Each row below holds a small network's activations on one input, seen along a few directions.
Each table varies a few parts of the input and shows all the possible inputs, shuffled.
A made-up example of a description, with smaller parts first: line(4) and (point or ring(11) or (values(3) and ring(8))).
Shared parts are said once, and a part with two or three values counts as separate values.

Other details of the inputs vary at random and push rows far along two fixed directions, the same in every table; ignore that.

Table:
x1: 175  -242  -60  -154  -98  208  -38  192  -120  -159  -30  -326
x2: -66  70  184  36  311  -480  618  -343  89  86  -410  429
x3: 330  -104  4  136  112  -258  567  -342  -118  193  -343  38
x4: 148  -278  178  58  62  16  590  -193  -29  -229  -353  143
x5: -283  45  19  -46  185  -29  -282  336  179  -18  43  210
x6: -322  3  132  31  -14  108  -178  240  25  -110  211  324
x7: -408  153  42  -41  124  104  -462  442  213  65  259  358
x8: 296  58  -28  94  -209  -14  -191  -154  -49  311  -4  -318
x9: 206  71  113  58  -317  28  -232  -209  53  -42  27  -319
x10: 103  14  -91  51  -237  112  -159  -338  -7  103  52  -381
x11: 65  -216  -207  19  -29  359  -64  43  31  -170  11  -258
x12: 204  -168  -10  -136  -63  114  -20  109  -120  -171  -43  -402
x13: 281  -23  -180  26  -546  114  265  89  -11  343  292  -238
x14: -288  302  126  -19  -12  -288  -406  -12  141  252  112  103
x15: 205  -77  -220  63  -80  130  -27  -215  32  -112  -1  -375
x16: -302  114  74  97  253  -104  396  104  -54  223  -166  687
x17: 301  -183  -137  68  -12  230  -59  198  -20  54  -62  -209
x18: 267  -284  69  -19  -37  359  -74  82  140  42  72  -112
x19: -367  157  89  26  79  -113  -326  292  65  -243  133  141
x20: -299  -16  -77  41  90  235  123  21  22  -38  35  283
x21: -417  217  -37  11  279  -206  367  -276  -37  -16  -69  563
x22: 280  49  97  1  -164  -9  -170  -221  158  168  -64  -295
x23: 21  101  -25  45  157  -154  101  -57  -94  202  29  281
x24: 263  -62  80  -142  57  -73  619  -338  -161  -91  -283  94
x25: -264  438  -41  81  -61  -240  -461  122  12  326  114  110
x26: 105  -145  -167  36  1  280  -67  -30  31  -189  8  -361
x27: -206  173  51  -79  175  -157  -335  111  128  82  246  264
x28: -337  188  -7  -145  99  -122  -197  336  -66  -155  27  44
x29: 288  -92  -70  -118  -140  -32  -20  -57  -113  -96  -32  -428
x30: 218  -348  166  -3  201  -22  590  -217  52  15  -386  125
x31: 257  -4  -102  -117  -148  -1  -102  11  -65  -138  -28  -411
x32: 358  -105  48  6  -137  174  -57  -145  26  -221  110  -177
x33: -320  155  -154  -19  103  3  -223  -41  -12  -25  280  176
x34: 92  -200  -148  32  2  250  -70  -52  -10  -151  49  -376
x35: 217  -174  -24  -132  -168  398  -7  180  -65  -123  24  -206
x36: 76  -257  -135  35  -91  482  -44  -10  4  -54  148  -167
x37: -101  7  266  30  194  -327  653  -411  -91  -89  -210  558
x38: 215  -1  145  57  -301  -16  -147  -275  5  -3  19  -308
x39: -121  -11  9  78  104  76  67  194  -58  215  35  344
x40: -166  -32  151  43  79  -116  4  66  -5  -204  -6  85
x41: -477  179  -45  68  254  -402  347  -269  -53  29  -132  414
x42: 303  -107  -17  -4  -22  -42  -204  -61  145  30  41  -323
x43: 253  0  -61  59  -385  -68  881  -174  -40  345  -71  102
x44: 167  75  32  -122  -294  -19  -194  -134  -105  78  2  -410
x45: -437  469  30  -138  -124  -276  -436  138  -46  96  110  67
x46: 367  -76  2  -63  1  153  -182  -62  158  -10  114  -179
x47: -292  84  -103  46  147  -62  -305  421  -38  142  123  216
x48: -160  285  -145  89  92  -254  -318  214  9  164  96  101
x49: -399  98  15  -157  4  90  -221  397  -88  -29  199  247
x50: 272  -135  -81  79  21  113  -130  149  -55  71  8  -297
x51: -420  358  -88  40  -78  -119  -332  -104  45  114  121  53
x52: -413  145  -63  -168  64  -36  -278  459  -61  -140  76  139
x53: -128  79  216  96  168  -459  643  -370  -30  -123  -358  430
x54: -225  102  78  -28  223  -122  -210  230  172  -36  2  130
x55: 180  -291  44  27  -115  222  -101  105  6  -243  41  -228
x56: 250  -208  51  -23  59  113  -161  74  134  -50  -2  -315
x57: 426  -31  -120  47  -22  145  -49  -52  -35  109  58  -147
x58: 295  -79  -52  -183  -122  138  -91  -34  -129  -104  125  -287
x59: -469  9  -162  5  129  76  -225  214  2  -83  149  145
x60: -298  46  124  36  -5  122  -117  229  54  -146  140  350
x61: 263  -130  51  113  195  -89  581  -165  -90  83  -399  70
x62: 238  -165  173  95  9  -245  560  -438  -54  -131  -289  28
Each input here is: values(2) and (point or (values(5) and line(6))).
The inputs of x19 and x40 match in every part but the values(2) part. If x17 is changed in the same way as x19 into x40, which row does it become?
> x47
The inputs of x62 and x53 match in every part but the values(2) part. If x50 is changed in the same way as x62 into x53, which row does it become?
> x61
Change only the line(6) part in x31. List by row number the other rows that result.
> x24, x28, x35, x45, x52
Change only the values(2) part in x37. List by row number the other rows that result.
> x32
Change only the values(2) part in x54. List by row number the other rows that result.
> x56

Table:
x63: 24  -248  117  17  263  65  429  -57  -6  -141  -259  253
x64: -170  114  -120  -32  -103  70  -183  257  -36  71  215  51
x65: -457  315  -51  2  21  -177  -297  88  17  55  206  233
x66: -240  184  -130  -4  -144  49  -399  273  22  76  309  1
x67: -131  75  158  42  197  -304  479  -205  -23  166  -282  422
x68: 292  -139  43  -8  -137  64  216  -287  -39  -93  -111  -239
x69: 231  -49  -169  -80  -288  287  -727  191  23  -227  306  -722
x70: 593  -272  -49  56  -174  271  81  -97  31  85  -48  -423
x71: 567  -227  -44  51  -135  224  -42  -216  56  28  -40  -472
x72: -222  108  112  20  81  -260  546  -261  -85  104  -232  402
x73: -427  280  22  -53  174  -286  -461  253  47  -61  106  155
x74: 128  -90  55  30  105  -68  469  -76  -53  155  -214  211
x75: -393  290  44  -22  124  -244  -451  229  83  18  175  228
x76: 204  -341  11  -19  15  310  340  -92  -37  -237  -130  -101
What do these inputs look like to the network?
> values(2) and (point or line(6))
The inputs of x70 and x66 match in every part but the values(2) part. If x75 is changed in the same way as x70 into x66, which row does it become?
> x68
Change only the values(2) part in x72. List by row number the other rows that result.
> x67

Table:
x77: 183  -69  -1  85  -36  -51  656  -451  -77  152  -246  100
x78: 568  -184  -45  -57  -354  279  -237  28  6  -63  123  -625
x79: -143  128  73  6  -49  -113  5  -116  27  14  62  166
x80: -66  129  -55  66  63  -108  8  32  27  236  21  169
x81: -295  173  -38  -90  92  -153  -388  235  -23  -171  115  -15
x82: -131  148  1  -33  -29  -187  43  53  -74  115  -8  87
x83: 195  -325  51  37  125  116  749  -161  -101  -43  -342  190
x84: -196  -57  0  -51  135  141  64  176  -15  -49  15  251
x85: -297  231  -71  7  -68  -72  -333  84  18  89  233  74
x86: 506  -219  -66  -48  -299  303  -270  26  -1  -129  42  -704
x87: -236  128  -9  -20  203  -124  -437  180  73  -108  102  53
x88: -56  106  99  17  58  -148  -80  19  75  93  25  182
x89: 124  -154  100  13  142  -95  540  -472  -65  -180  -338  29
x90: -340  191  -5  -2  -23  -57  -369  79  58  -59  164  49
x91: 504  -421  -129  -13  -194  548  -165  142  60  -196  121  -580
x92: -123  67  91  32  130  -136  -66  -2  67  31  -80  129
x93: 24  73  -37  7  -40  -144  345  -79  -101  172  -119  94
x94: -290  45  -20  -7  53  140  -285  372  41  -81  254  217
x95: 68  9  61  53  89  -141  220  -146  2  176  -143  134
What do these inputs look like to the network?
> values(4) or (values(3) and line(5))
What sort of input is x87?
> values(3) and line(5)

Table:
x96: 387  -234  -99  -72  -172  225  11  -57  -79  -241  -17  -528
x97: -237  76  -2  -76  88  -175  145  17  -100  -161  -67  117
x98: 490  -228  0  70  -98  176  -130  -146  69  -72  -71  -487
x99: 506  -179  28  -5  -324  230  -31  -46  44  62  54  -422
x100: -267  198  -74  -29  81  -11  -354  113  35  23  257  192
x101: -73  -114  164  47  263  -217  519  -309  9  -140  -367  244
x102: -69  48  101  -57  125  -253  529  -351  -148  -6  -326  196
x103: 459  -203  33  21  -313  267  -44  -82  18  -41  50  -415
x104: -205  111  141  -31  -27  -88  89  -120  0  18  -30  225
x105: -235  278  -71  -78  -17  -232  -317  260  -35  90  154  40
x106: -162  205  -88  -4  46  -93  -308  240  54  147  270  192
x107: -100  -81  195  0  49  -124  606  -241  -39  -112  -247  319
x108: -279  -5  -59  35  78  17  193  56  -24  -22  -38  204
x109: -55  -49  41  105  93  -113  627  -230  -83  157  -297  295
x110: 573  -198  -107  19  -155  242  -15  -62  30  81  93  -358
x111: -253  83  -35  26  60  -8  126  -68  -29  124  -61  202
x112: 353  -216  -136  26  -198  389  -37  -122  -5  39  6  -440
x113: -234  221  57  -26  -108  -120  -284  239  63  130  210  151
x114: -285  196  -126  30  -26  -40  -261  297  35  238  183  130
x115: 337  -310  -157  36  -182  417  55  -15  -4  -102  12  -438
x116: -350  209  -180  43  -79  78  -587  414  44  113  343  8
x117: -334  230  -39  -22  61  -36  -780  224  132  -38  263  -65
x118: 11  -36  182  94  222  -288  480  -335  0  24  -374  248
x119: -74  104  91  43  151  -258  15  -39  77  109  -121  144
x120: -73  -113  163  48  262  -217  521  -306  9  -138  -366  245
x121: 531  -198  -4  44  -103  136  -112  -109  95  29  -73  -485
x122: -94  -87  199  0  51  -126  630  -255  -41  -112  -261  323
x123: 463  -214  -146  53  -233  305  28  -7  12  167  9  -437
x124: -330  227  -38  -21  63  -37  -762  220  130  -38  257  -61
x125: -79  77  -2  49  111  -109  109  -28  -17  55  39  276
x126: -80  76  0  49  113  -112  114  -31  -17  54  37  279
x127: 469  -160  -83  -28  -213  152  -30  -86  -88  -80  -27  -522
x128: -152  145  15  -26  49  -250  112  -15  -108  0  -80  126
x129: 468  -208  -93  -6  -120  326  -54  -191  9  -45  78  -358
x130: -257  -11  45  -95  217  96  -326  548  26  -61  93  236
x131: -234  276  -69  -76  -16  -230  -309  256  -35  88  151  41
x132: 413  -196  42  -30  -283  310  -45  -188  20  -62  22  -416
x133: -321  152  -159  -32  33  101  -614  398  73  -139  450  64
x134: -124  -120  124  -74  274  40  116  308  -18  -49  -142  321
x135: -325  259  -58  -104  11  -133  -365  129  -57  -32  145  19
x136: -172  8  -14  7  158  -44  152  0  -7  -109  49  282
x137: -6  -20  216  46  7  -190  586  -279  -53  51  -261  314
What do these inputs look like to the network?
> values(2) and (point or (line(4) and values(5)))
The inputs of x125 and x126 match in every part but the values(2) part. If x122 is changed in the same way as x125 into x126, which row does it become?
> x107
The inputs of x101 and x120 match in every part but the values(2) part. If x99 is changed in the same way as x101 into x120, which row does it become?
> x113
Change only the line(4) part in x118. List by row number the other rows that result.
> x101, x117, x119
Change only the values(2) part in x127. List by row number the other rows that result.
> x128
Change only the values(2) part in x102. List by row number the other rows that result.
> x135
